These are the activations of a small neural network, seen along a few directions. Each row is one input.
In each table, some parts of the input vary, and every possible input appears once, in random order.
Descriptions start from the smaller parts, as in this example, which fits no table here: one of 8 places around a ring, together with either a single point or one of 11 places around a ring or (one of 2 separate values, together with one of 6 places along a line).
Shared parts are said once, and a part with two or three values counts as separate values.
In the rows, zero is written as 128.

Other details of the inputs vary at random and push rows far along two fixed directions, the same in every table; ignore that.

Rows:
x1: [ 91 148 139 130 127 128 148 127 124 153  81]
x2: [ 96 164 110 138 111 117 133 103 142 150  74]
x3: [126 138 109 121 119 129 124 121 134 125 124]
x4: [ 95 135  82  63 138 161 156 113  89 112 143]
x5: [152 141 153 186 122 110 100 134 167 118 121]
x6: [126 111 130 126 125 139 134 141 114 105 142]
x7: [148 109 160 160 118 128 110 149 138 129 134]
x8: [116 149  98  63 143 161 182 113 104 120 151]
x9: [ 91 158 102  97 124 115 153  91 135 159  80]
x10: [120 117 154 159 129 113 100 128 141 138 112]
x11: [175  84 167 157 123 112  74 144 152 114 155]
x12: [135 131 137 143 124 124 135 141 147 142 103]
x13: [114 135 137 111 121 131 127 120 127 149  89]
x14: [128 123 139 128 117 121 108 126 135 125  96]
x15: [148 117 139 143 129 136 131 152 133 121 155]
x16: [138 133 124 141 124 127 107 136 134 110 163]
x17: [126 147 142 141 118 110 137 130 156 156  68]
x18: [ 79 133  99  70 143 159 180 128  77 104 143]
x19: [145  97 159 166 123 115 108 140 144 124 134]
x20: [121 160 128 131 111 111 123 111 155 164  77]
x21: [ 87 150 134 142 121 118 121 116 132 144  62]
x22: [170 117 135 131 134 148 125 142 136 108 184]
x23: [119 109 132 121 131 127 140 127 126 130 117]
x24: [106 108 120  94 148 148 158 135  93 107 173]
x25: [149 112 154 182 123 102 110 141 165 133 118]
x26: [185 103 157 165 113 111  58 148 160 105 155]
x27: [120 133 122 138 125 127 144 135 133 120 113]
x28: [ 79 152 113 125 126 118 137  93 132 165  67]
x29: [108 142 118 133 119 128 117 115 130 134 101]
x30: [155 111 158 137 118 124 114 147 140 127 127]
x31: [150 109 151 164 132 116  78 138 147 121 164]
x32: [155 127 138 153 116 129 101 137 145 131 160]
x33: [151 120 145 176 115 104  89 125 165 138 136]
x34: [111 146 120 141 118 106 124 103 156 161  79]
x35: [176 125 142 191 120  76  96 139 104 151 114]
x36: [109 130 105  79 152 164 177 146  88 108 183]
x37: [108 161 119 125 129 139 161 109 133 147 103]
x38: [167 109 106 111 153 124 136 153  40 102 219]
x39: [106 147 124 128 122 134 123 115 128 154 102]
x40: [108 156 103 103 117 122 139 107 133 136  94]
x41: [206  99 131 142 133  98 101 155  80 112 189]
x42: [108 144  86  75 142 161 180 112 102 105 146]
x43: [126  91 119  95 143 157 134 132  92 100 196]
x44: [113 135 123 115 127 115 120 106 138 147  97]
x45: [157 100 142 151 132 117 119 146 150 118 146]
x46: [ 89 159 103 107 136 129 175  90 135 152  76]
x47: [146 101 136 129 124 135 121 148 124 101 145]
x48: [107 151 117  98 124 133 133 111 125 153  94]
x49: [129 118 145 156 116 124  99 132 136 123 109]
x50: [ 91 146 125 135 138 113 157 121 136 147  87]
x51: [144  83 121  74 145 153 150 143  93  87 207]
x52: [110 138  94  65 148 149 184 103 107 116 152]
x53: [ 87 148 133 121 129 135 136 119 117 154  87]
x54: [129 118 146 140 122 138 111 134 125 135 129]
x55: [156 128 140 138 140 145 126 144 132 108 190]
x56: [145 128 148 176 122 101  88 129 163 137 138]
x57: [148 130 127 144 128 136 128 129 138 103 155]
x58: [164 105 131 121 130 131 126 155 132  90 168]
x59: [118 163 124 133 120 114 142 104 156 139  65]
x60: [ 97 147 104  96 152 145 174 108 111 122 149]
x61: [ 87 159 116 128 125 124 124 111 128 142  83]
x62: [111 157 125 134 123 126 126 122 136 150 117]
x63: [139 113 146 133 122 134 126 143 131 131 123]
x64: [142 129 118 116 124 141 123 131 129 130 158]
x65: [116 150 134 160 126 110 138 102 160 151  82]
x66: [113 110 124 109 134 136 131 119 117 130 124]
x67: [129 113 100  88 140 154 162 144 103  92 170]
x68: [173 117 118 142 133  99 119 140  77 134 145]
x69: [127 102 100  76 147 158 136 125  95 104 197]
x70: [121 136 137 142 124  98 139 120 160 151  69]
x71: [151 114 142 135 134 143  93 149 122 113 192]
x72: [112 125 124 120 122 134 123 122 123 127  97]
x73: [141 122 138 152 131 123 121 154 137 104 148]
x74: [124 127 146 142 118 127 110 127 139 151  87]
x75: [186  90 171 169 112 109  79 160 157  99 145]
x76: [ 98 137  91  61 140 167 158 116  89 130 149]
Description of these inputs: one of 4 places along a line, together with either a single point or (one of 3 separate values, together with one of 6 places around a ring).
The inputs of x74 and x53 match in every part but the place on the line of 4. If x67 is changed in the same way as x74 into x53, which row does it become?
Answer: x73
A walk changes only the place on the ring of 6. It starts at x20 and steps to x48. List the rest of the walk in order.
Answer: x13, x30, x17, x8
Change only the place on the line of 4 in x45. List by row number the other rows that result.
Answer: x25, x50, x70
Change only the choice among 3 separate values in x22. List by row number the other rows that result.
Answer: x42, x46
A walk changes only the place on the line of 4. It starts at x44 and steps to x69. List the rest of the walk in order.
Answer: x28, x31

Rows:
x77: [161  92 169 191 129 105 100 158 159  97 137]
x78: [ 94 149 121 120 126 138 164 122 138 158  88]
x79: [ 83 162  95 123 142 108 151 105  93 155 108]
x80: [116 127 115  79 132 159 146 101 118 126 156]
x81: [105 155 108 142 139 115 143 100  95 152 102]
x82: [143 122 116 158 135 112 135 131 104 133 147]
x83: [116 138 158 190 103 113 111 134 166 144  61]
x84: [126  61 135  71 137 142  98 164  46 107 185]
x85: [ 91 135 122  97 142 151 152 129 109 129 165]
x86: [102 138 137 140 124 134 154 124 136 154  99]
x87: [170  99 147 134 129 149 117 154 145 114 183]
x88: [138 108 115  95 130 171 139 149 115  89 181]
x89: [170 123 117 143 127 128 123 152 110 116 178]
x90: [141 127  82  77 145 136 128 120  93 110 201]
x91: [ 91 141 102  77 123 147 177  95 126 151 103]
x92: [106 151 132 114 131 147 139 109 138 153  97]
x93: [107 139 120 139 111 119 122 107 168 146  55]
x94: [186  88 182 192 119 116  87 176 162  82 165]
x95: [147 152 150 185 119  80 130 134 141 150  72]
x96: [100 110 113  95 158 152 150 130  97 113 204]
x97: [133 109 113  98 114 153 133 126 129 100 157]
x98: [155 155 146 186 117  76 120 139 156 152  64]
x99: [126 159 104 126 127 110 122  90 126 156  86]
x100: [ 83 156 133 125 132 142 154 105 123 157  91]
x101: [103 140 125 112 136 139 134 133 134 137 146]
x102: [136 130 107 108 142 139 132 143  78 106 213]
x103: [164 143 137 172 119  71 110 117 166 153  62]
x104: [ 89 132 127 142 134 126 161 113 133 160  90]
x105: [101 147 147 138 131 117 168 124 143 151  70]
x106: [ 93 170  75  67 129 138 170  78  83 147 105]
x107: [117 148 152 176 111 121  95 127 166 139  71]
x108: [184 124 132 142 131 133  95 141 114 112 184]
x109: [136 112 145 142 128 155 108 143 119  93 174]
x110: [ 78 157 106  75 140 151 161 112 122 149 118]
x111: [107  94 153 108 121 102 129 142  84 152  41]
x112: [135 143  92  96 132 143 159 128  93 130 145]
x113: [142 142 147 196 128  69 127 127 143 155  65]
x114: [156 148 134 153 111  79 126 113 152 149  69]
x115: [111 151  72  81 134 131 170  97  97 146 111]
x116: [106 138 119  99 140 161 151 123 114 130 148]
x117: [ 64 156  92  54 132 146 172  88 117 151 113]
x118: [ 45 146  90  85 145 148 169 106  95 127 117]
x119: [103 147 130 130 123 124 154 134 146 124  69]
x120: [153  99 126 115 132 144 125 131 147 121 169]
x121: [132 111 156 160 140 110 142 138 146 131 119]
x122: [136 115 129 135 121 149 124 154 136 103 153]
x123: [192  96 179 180 127 114  98 174 175 107 164]
x124: [195  85 164 171 120 108  77 155 183  89 148]
x125: [161 122 123 147 128 128 131 147 100 117 176]
x126: [106  89 143 112 115 117 116 140  79 158  61]
x127: [ 88 157 115 104 124 154 140 107 128 134  81]
x128: [203  85 178 166 117 107  89 151 181 105 167]
x129: [137 139 160 168 111 106 114 138 181 132  51]
x130: [158 144 132 171 100  86 104 111 156 160  78]
x131: [147  96 151 152 145 142 110 135 126 114 190]
x132: [171 118 176 171 123 109 109 151 183 133 107]
x133: [ 87 130 122 146 126 129 147 119 130 136  86]
x134: [154 117 152 170 113 119  66 120 178 121 108]
x135: [127 165 139 178 117 101 113 112 127 161  77]
x136: [ 96 166  79  74 127 122 154  92  97 146 121]
x137: [137 102 111  78 148 155 123 129 123 104 219]
x138: [ 91 101 140  99 123 126 111 124  66 157  62]
x139: [142 128 153 155 123  95 122 118 187 152  66]
x140: [133 151 106 112 133 124 124 129 109 133 150]
x141: [114 116 101  65 128 160 130 124 111  89 193]
x142: [177  88 145 123 120 133 111 149 147  74 179]
x143: [176 102 160 162 126 125  73 127 173 125 157]
x144: [141 114 131 118 116 147 102 117 137 101 154]
x145: [121 115 113  93 138 164 123 154 110  82 209]
x146: [115 121 107  75 138 169 131 142 109  90 191]
x147: [222 109 164 185 122  94  85 168 154 108 160]
x148: [114 114 123 105 136 160 125 149 104  85 202]
x149: [106 176 106 130 127 120 143 107 109 158  83]
x150: [111 115  94  67 140 160 128 125 114  92 189]
x151: [ 93 181 100 121 128 109 143 114 113 162  87]
x152: [131 101 138 148 138 147 107 135 118  95 175]
The inputs of x80 and x128 match in every part but one. If x81 is changed in the same way as x80 into x128, which row does it become?
Answer: x113
The inputs of x130 and x136 match in every part but one. If x87 is changed in the same way as x130 into x136, which row does it become?
Answer: x110
Describe the family of inputs behind these rows.
Answer: one of 4 places along a line, together with either a single point or (one of 3 separate values, together with one of 6 places along a line)
Change only the choice among 3 separate values in x93. List by row number the other rows that result.
Answer: x115, x120
Change only the place on the line of 6 in x83. List by row number the other rows that result.
Answer: x88, x93, x97, x122, x133
Change only the choice among 3 separate values in x114. List by row number the other rows that result.
Answer: x128, x142

Rows:
x153: [201  35 175 128 122 129  48 165 163  66 213]
x154: [137 132 147 198  89 123  40 128 177 123  98]
x155: [ 82 152  79  78 160 164 231 119  73  80 139]
x156: [119  93 141 129 131 139  80 160 129  65 173]
x157: [ 63 183  73  88 150 136 217  90 110 174 121]
x158: [128 138 110 115 115  72 138 104  76 187  19]
x159: [189 108  91  82 140 140 159 149 129  86 236]
x160: [138 106 171 128 110 132 138 153 165 140  64]
x161: [190 131 123 182 125 120 108 170 151  79 210]
x162: [ 84 145 136 153 116 127  87  91 159 183  80]
x163: [ 91 129 183 160 124 133 142 140 156 175  61]
x164: [ 74 134  99  87 170 157 233 103  93 136 145]
x165: [147 113 130 125  99 131  76 103 170 137 102]
x166: [ 60  98 119  64 154 165 145 118 102 125 171]
x167: [170  95 125 103 145 133 177 132 132  88 166]
x168: [116 179  79  81 135 164 144 115  92  91 184]
x169: [123 138 143 174 132  64 105 118  80 204  57]
x170: [140 181 126 128 104 100 111  86 182 171  57]
x171: [132 139 110 148 123  90 117 142  49 137  91]
x172: [161 141 139 137 139 138  95 118 137 133 213]
x173: [143 117 188 199 106 131  98 184 164 107  87]
Describe the family of inputs behind these rows.
Answer: one of 3 separate values, together with either a single point or one of 6 places around a ring
The inputs of x155 and x164 match in every part but the choice among 3 separate values. If x156 is changed in the same way as x155 into x164, which row does it become?
Answer: x166
Change only the choice among 3 separate values in x161. List by row number the other rows that result.
Answer: x157, x159
